A small network was shown many inputs. Here are its activations along a few directions, one row for each input.
Each table varies a few parts of the input and shows all the possible inputs, shuffled.
A made-up example of a description, with smaller parts first: line(6) and (point or (values(2) and ring(5)) or ring(11)).
Shared parts are said once, and a part with two or three values counts as separate values.

Other details of the inputs vary at random and push rows far along two fixed directions, the same in every table; ignore that.

Rows:
R1: [-22  -3  -3   1  -3 -15   0 -24   2  -2 -29 -29]
R2: [-30  -5  -4  -2 -10 -14   4 -22  -9  -4 -28 -23]
R3: [ -7  -2  22  -7  21   5  -3  -1  -3 -12  18  11]
R4: [46 12  2  1  4 18  5 37  3 12 34 39]
R5: [ 17   9 -22   3 -29  -4  18  18   6  13 -11  13]
R6: [ 24  12 -24   5 -24   7   6  12   6  20 -10   2]
R7: [-29  -3  -4  -4   0 -22   9 -18   0  -2 -29 -24]
R8: [ -1  -6  25  -1  17   5  -8  -4 -10 -12  16  10]
R9: [ 18   7 -21   4 -30  -3  15  14   6  16 -10  14]
R10: [  0  -5  21  -3  27   3 -11   1  -1 -10  11   7]
R11: [-36 -16 -23  -1  -3 -22   4 -12   3  -7 -15 -38]
R12: [  2  -5  23   1  16   8 -15  -5  -8 -13  13   8]
R13: [ 1  0 23 -2 22  5 -8 -4 -9 -6 18  2]
R14: [-31   2  -5  -5  -7 -14   2 -21   2  -7 -28 -24]
R15: [ 10   1 -42   6 -30   0  17  22  14  11   8   0]
R16: [ 16  11 -21   2 -29   1  18  10  11  18  -7  12]
R17: [ 21   8 -22   5 -31   0   7  13   7  14 -13  12]
R18: [  1   1  20  -5  25   5 -15   2  -7 -10  14   4]
R19: [-5 -5 21 -4 19 12 -6 -5 -6 -8 18  8]
R20: [ -3  -3  22  -4  19   9 -13  -5  -1 -11  15   9]
R21: [ -2  -4  20  -2  19  15 -13  -6  -4 -10  15   7]
R22: [47 10  3  3  2 19  2 33  3 15 35 39]
R23: [-26  -4  -5  -1 -10 -10  -4 -22  -7  -6 -31 -24]
R24: [ -9 -12   4  -1  24   3 -13  10  -6 -13  33  -6]
R25: [ 24   6 -23   7 -22   5  10  12  11  19 -13   5]
R26: [ 23   8 -22   6 -22  -1  10  12  14  19 -13   8]
R27: [ 11  -2 -42   8 -32  -4  13  25   8   9   4   3]
R28: [ -1  -3  20  -3  23   9 -10  -2 -11  -5  17   3]
R29: [-22   3  -4  -1  -5 -13  -4 -24  -4  -2 -27 -32]
R30: [ 1 -7 24  0 24  3 -5 -4 -3 -6 16  6]
R31: [  0  -2  23  -1  18  12 -12  -7  -2 -11  16   6]
R32: [  2   0  20  -3  23   6 -17  -2  -7  -7  14   4]
R33: [ 19  11 -19   5 -30   3  20   8  11  17  -6   8]
R34: [-27  -6  -5  -2  -2 -15   6 -22  -2   1 -28 -27]
R35: [-29  -1  -5  -4  -9 -17  -1 -18  -4  -9 -32 -22]
R36: [-1 -7 22 -3 25  1 -6 -2 -3 -6 15  9]
Description of these inputs: values(4) and (point or (values(2) and line(4))).
The inputs of R28 and R2 match in every part but the values(4) part. If R32 is changed in the same way as R28 into R2, which row does it become?
Answer: R17
Change only the line(4) part in R7. List by row number the other rows that result.
Answer: R30, R34, R36
Change only the line(4) part in R19. List by row number the other rows that result.
Answer: R3, R16, R33

Rows:
R37: [ -8  10  -7  -3 -15  -9  13  -3   3   5 -16  -6]
R38: [  1   5 -17   1  -5  -7   2   4   6   9  -9 -12]
R39: [ -1   2 -22   3 -23  -1   8   1   6   4 -17  -4]
R40: [ 18  -7  25   0  28  20 -15  19  -9 -10  47  29]
R41: [ 22   0  11   1  12  12 -10  17   0  -4  23  26]
R42: [-30 -11  19  -2  20  -7 -14 -22  -6 -19  -5 -14]
R43: [-14  -3  17  -7  18  -6  -2 -11  -8  -8   2  -1]
R44: [-12   0 -14  -2 -16  -8   2  -3  -1   0 -14 -11]
R45: [ 36   3  -9   3 -12  20   2  28   8   8  27  32]
R46: [ 18  14  -8   4 -23   6   4  -6   5  17 -22   1]
R47: [ -4   7  21  -3  10   3 -12 -18 -10  -3 -13  -8]
R48: [-32 -13  14  -4  25  -6 -11 -22  -8 -18   1 -27]
R49: [  7   5 -25   4 -21  -4  10  10   2  12  -3  -4]
R50: [ 10   5 -15   2 -17  -6  14   9   4  15 -16   4]
R51: [-15  -7  10  -3  23  -2 -12 -10   0  -8   5 -14]
R52: [-14  -6  13  -2  12 -10  -6  -9  -5  -9  -7  -8]
R53: [-20   0  14  -6   9  -4   1 -16   0  -8  -3  -7]
R54: [18 -5 12  3 18 17 -7 16 -2 -3 39 20]
R55: [ 13   3 -14   2  -6   0   5  12   2   6   4  -2]
R56: [ 10   2 -15   3 -18  -3  15   5   8  15 -15   4]
R57: [-20  -5  16  -5  14  -6   1 -18  -5  -8  -3  -7]
R58: [ -2   5 -21   2 -22  -5   6   3   3   4 -17  -5]
R59: [24 -3 11  4  9 11 -3 15  4  0 20 24]
R60: [ -6  -2 -17   4 -19  -4   8  -1   3   5  -8  -9]
What is each input in this table made of?
Answer: values(2) and (point or line(11))
Change only the line(11) part in R49. List by row number the other rows that result.
Answer: R37, R38, R40, R41, R43, R44, R50, R52, R55, R58

Rows:
R61: [-15   4  -1  -3   6 -13   2  -7   2  -2  -6 -17]
R62: [-14  -3   4  -4   2 -14   1  -7  -6  -6 -17  -5]
R63: [ -4   1  14   2   6  -5  -1 -15  -4   0  -7  -8]
R64: [-17   7   6  -4  -8  -4  -4 -17  -5  -8 -13 -11]
R65: [-5 -6  1 -1 14  6 -6  1 -4 -4 19 -9]
R66: [-14   3  -5  -3   9  -8  -3  -8  -2   1  -9 -23]
R67: [24  3 15 -3 24 14 -4 23  1  2 37 28]
R68: [ 23  11 -24   5 -31   5  15   6  18  22 -19   9]
R69: [  2  -1  16   0  12   7  -8 -10   6  -6   4   2]
R70: [-11  -8   7  -5  13   0   6   2  -2  -7  18   3]
R71: [-19 -10 -11   3  -1  -3  -7  -9  -5  -8  -3 -21]
R72: [ -5  -8   8  -1  13   0 -11   3  -2  -9   7   5]
R73: [ 57  24 -49   8 -49   4  39  48  25  41  -2  33]
R74: [-18  -8   0  -2   2 -11   0  -5   0  -9 -13  -6]
R75: [ -7   3  19  -6   4   6  -2  -6  -8 -10   4  12]
R76: [ 5 -1 17  2 15  6 -8 -9 -9  2  2 -4]
R77: [-27  -3 -13  -2  -7 -16   7 -15   2  -4  -9 -29]
R78: [23 -8  9  5 13 18 -9 22  1 -9 45 27]
R79: [ 32   1  18   1  18  12 -12  22  -2  -4  31  30]
R80: [ -8   2 -11  -2 -11 -15   2  -5  -3   3 -24 -10]
R81: [ -2  -6   8   1  12   0 -12   3   1 -11   9   2]
R82: [ 29   8  19   0  12  29 -15  16  -7  -2  32  28]
R83: [ 16  18 -24   2 -41   3  15   9   5  18 -17  11]
R84: [  4  -2   9  -1  15   2 -15   2  -9  -5   3  -1]
R85: [-17   2 -11  -1 -19 -11  14 -20  10   5 -37 -15]
R86: [-17  -8 -20   2 -17  -9   6  -5   1  -1 -10 -14]
R87: [-13  -2  12  -1   2  -9   9 -17  -6   1 -18  -7]
R88: [ 1 -2 20  0 13  2 -2 -9 -7  1  2  5]
R89: [-9 -7  5 -4 13  1  0  1 -3 -5 19 -1]
R90: [-18  -8 -18   2 -17 -10  11  -4   1  -3 -11 -10]
R91: [ -1  -7   5   2  14   5 -17   3  -3  -8   6  -3]
R92: [ 25  11 -27   7 -29   8   9   5  16  22 -21  -1]
What is each input in this table made of?
Answer: line(4) and (values(3) or ring(5))
Change only the line(4) part in R92. List by row number the other rows that result.
Answer: R68, R69, R85
Change only the ring(5) part in R90. List by row number the other rows that result.
Answer: R62, R70, R73, R74
List by row number the other rows that have the line(4) part in common with R84.
Answer: R65, R66, R71, R76, R82, R91, R92

Rows:
R93: [ -8   0  60 -10  43   8 -11 -13 -18 -16  24  17]
R94: [ 23  10 -19   8 -36   4   8  -7  11  24 -35   1]
R95: [ 17  16 -21   8 -41   2  -1   0   4  18 -39   3]
R96: [-14 -12  25  -5  44   4 -22  -3 -14 -17  41 -11]
R97: [-40   7  16 -11   5 -28  10 -37  -1  -7 -42 -28]
R98: [-15 -11  24   3  33  14 -26 -20  -8 -17  10 -17]
R99: [ 14  12 -37   7 -39   5  -2   9   5  13 -24 -14]
R100: [ -8  -1  53  -9  34  13 -21 -15 -17 -30  19  24]
R101: [-54 -11   0  -7  -4 -18  12 -35  -3 -13 -26 -26]
R102: [  0  10 -29  -1 -28 -16  32  14  16  20 -20   4]
R103: [-28 -27  18   1  27  -2 -10  -8  -7 -26  24  -4]
R104: [ 24  -9 -15   5 -11  10  -1  36   2  -6  30  32]
R105: [-19 -13  44 -13  45   4  -6  -2 -17 -19  38  16]
R106: [37 -1 -5  9  5 28 -7 30 10  5 51 27]
R107: [ 27   7 -25   4  -2   2   5  28  16  15  21   6]
R108: [-40   1  19  -6  -4 -15   6 -44  -4 -11 -35 -23]
R109: [  5  -3 -40   7 -31 -17  26  18   4  15  -9  -5]
R110: [ 42   1  -6   4   3  29 -17  39   4  -2  55  34]
R111: [ 24  16 -17   4 -21  -7  10   1  13  26 -38   0]
R112: [-35  -1  -5   0   7 -15  -8 -30 -12  -3 -31 -51]
R113: [ 36  10 -20   3  -5   8   2  21  13  18   0   0]
R114: [60 10 20  6 14 26 -8 24 -4 18 27 45]
R115: [-48 -17  -9  -5   7 -34   7 -16   1 -14 -23 -39]
R116: [ -2   7 -32  -2 -43  -6  21  10   6   8 -18   9]
What is each input in this table made of?
Answer: line(4) and ring(6)
Change only the ring(6) part in R109. List by row number the other rows that result.
Answer: R93, R96, R105, R112, R114
A walk changes only the line(4) part. It starts at R104 and steps to R103. List the rest of the walk in order.
Answer: R109, R115
A walk changes only the line(4) part. It starts at R102 and steps to R105. List the rest of the walk in order.
Answer: R101, R116
